A small network was shown many inputs. Here are its activations along a few directions, one row for each input.
In each table, some parts of the input vary, and every possible input appears once, in random order.
Descriptions start from the smaller parts, as in this example, which fits no table here: one of 4 places along a line, together with either a single point or one of 11 places along a line or (one of 2 separate values, together with one of 8 places around a ring).
Shared parts are said once, and a part with two or three values counts as separate values.

A family of inputs:
x1: [ 76  28 -32  15 -20 -56  12  20 -14  33   0   5  59]
x2: [ 89  48 -31  29 -44 -37  11  -7 -29  -6  -2   7  24]
x3: [-100  -33   36   -4   80   11    3  -24   15  -46  -24  -29  -47]
x4: [ 24   6  28  30 -21 -50 -74  25  53 -90  -5  -5  80]
x5: [-11   4  43  10   7 -76 -37 -36 -35 -82 -39 -20  65]
x6: [ 30  36 -12  42 -82 -27  -2  28 -29  25 -33 -32  62]
x7: [ 15  12  24  21  -8 -59 -71   5  16 -92 -36  -2  72]
x8: [-24 -22 -32 -29  36  39  44  50  15  68  29  14 -34]
x9: [-85 -52  50  12  76  23 -14 -51 -20  -1 -19 -27 -65]
x10: [-88 -30  36  16  75  47  -6 -37  -9 -28 -10  -9 -42]
x11: [  7 -19  55  24   0 -66 -50 -69 -63 -29 -35 -20  50]
x12: [-79 -25   7   4  64  25 -34  19  64 -60 -15 -11 -36]
x13: [ 57  33   1 -42 -81 -21 -12  -6 -33  -2  19  26  48]
x14: [  3   8  46  28   0 -45 -47 -50 -60 -59 -26  -5  70]
x15: [ 56  18   6 -41 -72 -33   2   6 -27  14  15  44  70]
x16: [-66 -33  21  15  53  35 -33  34  99 -58   8 -13 -28]
x17: [-35  -3 -10 -53  -8  77  25  14  13  26  36  22 -67]
x18: [ 86  47 -24   4 -61 -18  -2 -18 -31 -20   1   0  17]
x19: [ -3  13 -48  17  26  50  45  14  15  22  20   0 -87]
x20: [-63   0 -32  28 -12  60  37  42  23  54 -11 -37 -46]
x21: [ 76  48  -9 -29 -75 -17 -12 -18 -26 -15   3  12  30]
x22: [-32 -24  -5 -54  -2  61  41  22  27  49  30  39 -41]
x23: [ 71   9 -13 -14 -32 -49   8  31 -26  41   7  19  75]
x24: [ -9   8 -41 -12  10  68  36  -5  20  13  21  -9 -90]
x25: [ 24 -29  62  32  -9 -60 -57 -66 -35 -13 -26 -21  54]
x26: [-17  11 -18 -40   0  79  25  -1  19  15  18   6 -86]
x27: [ 50   1  -8 -33 -51 -48  15  18 -20  34  11  39  79]
x28: [ 83  41 -35  31 -28 -52  15  11 -21  17   2   5  35]
x29: [-20  -9 -50  -2  49  29  52  32  35  63  21  -1 -47]
x30: [-37 -32 -19 -42  19  47  50  39  25  61  29  35 -34]
x31: [-11   6 -52  17  43  33  52  26  31  48  23  -2 -73]
x32: [-67 -63  59  19  67  28 -21 -49   8  19 -10 -30 -64]
Describe the family of inputs behind these rows. -> one of 2 separate values, together with either a single point or one of 6 places along a line or one of 9 places around a ring
Changing only the choice among 2 separate values turns x8 into x23. The same change can be made to x16. Which row results? -> x4
Which other rows does x5 become when the choice among 2 separate values takes its other values? List them by row number. -> x3
Start at x17 and move only the place on the ring of 9, one step at a time. The first step leads to x22. Which rows follow, in order? -> x30, x8, x29, x31, x19, x24, x26

A family of inputs:
x33: [ 40  54 -46  24 -45 -35  46  30  -5  34   2  -4  20]
x34: [-21 -19  46 -20   9 -50 -52 -10  -6 -81   2   6  41]
x35: [ 56  20 -60   5 -23   9  31  42   3  51  24 -19 -39]
x36: [ 27  11 -19 -33 -57 -22  46  47  -1  30  24  29  55]
x37: [-58  22 -25   6  15  72  14  10  24  -3   0 -33 -81]
x38: [-72 -11  10 -48   5  71   4  31  39   6   2  13 -56]
x39: [-39 -13  27  34  61 -19 -27 -28  23 -46 -45 -59 -10]
x40: [ 55  26  -7 -28 -36 -18 -18  22 -22  -6   7  34  87]
x41: [ 14  24 -53   3  27  48  52   6  32  16  32   7 -75]
x42: [ 75  53 -37  26 -26 -23  -8  10 -36 -14 -13  -3  51]
x43: [ 33  -5 -37 -49 -36  10  14  51  22  67  39  18  -1]
x44: [-13 -41  49 -41  -6  -1  16 -82 -90  73  -4  20   4]
x45: [-57 -12  11  66  69  26 -10   5  21  -3  -2 -26 -48]
x46: [ 52  16   5  56 -48 -35 -37 -30  -5 -50 -25 -17  40]
x47: [ -5 -11 -32 -47  14  42  36  21  50  33  27  60 -46]
x48: [-74 -53  32  16  58  29 -17  20  32   4   4  21 -14]
x49: [ 33 -12  36   2 -58 -30 -47 -16   9 -42  -8  21  74]
x50: [-53 -48  61 -20  52 -10 -28 -10  31 -46 -26 -21  23]
x51: [   7  -14   18   13    5   -6   27  -95 -104   65  -22  -18  -30]
x52: [ -1  13  20  35  20 -57 -42 -23 -19 -87 -17 -29   4]
Describe the family of inputs behind these rows. -> one of 2 separate values, together with either a single point or one of 9 places around a ring
Changing only the choice among 2 separate values turns x44 into x51. The same change can be made to x48. Which row results? -> x45
Which other rows does x47 become when the choice among 2 separate values takes its other values? List them by row number. -> x41
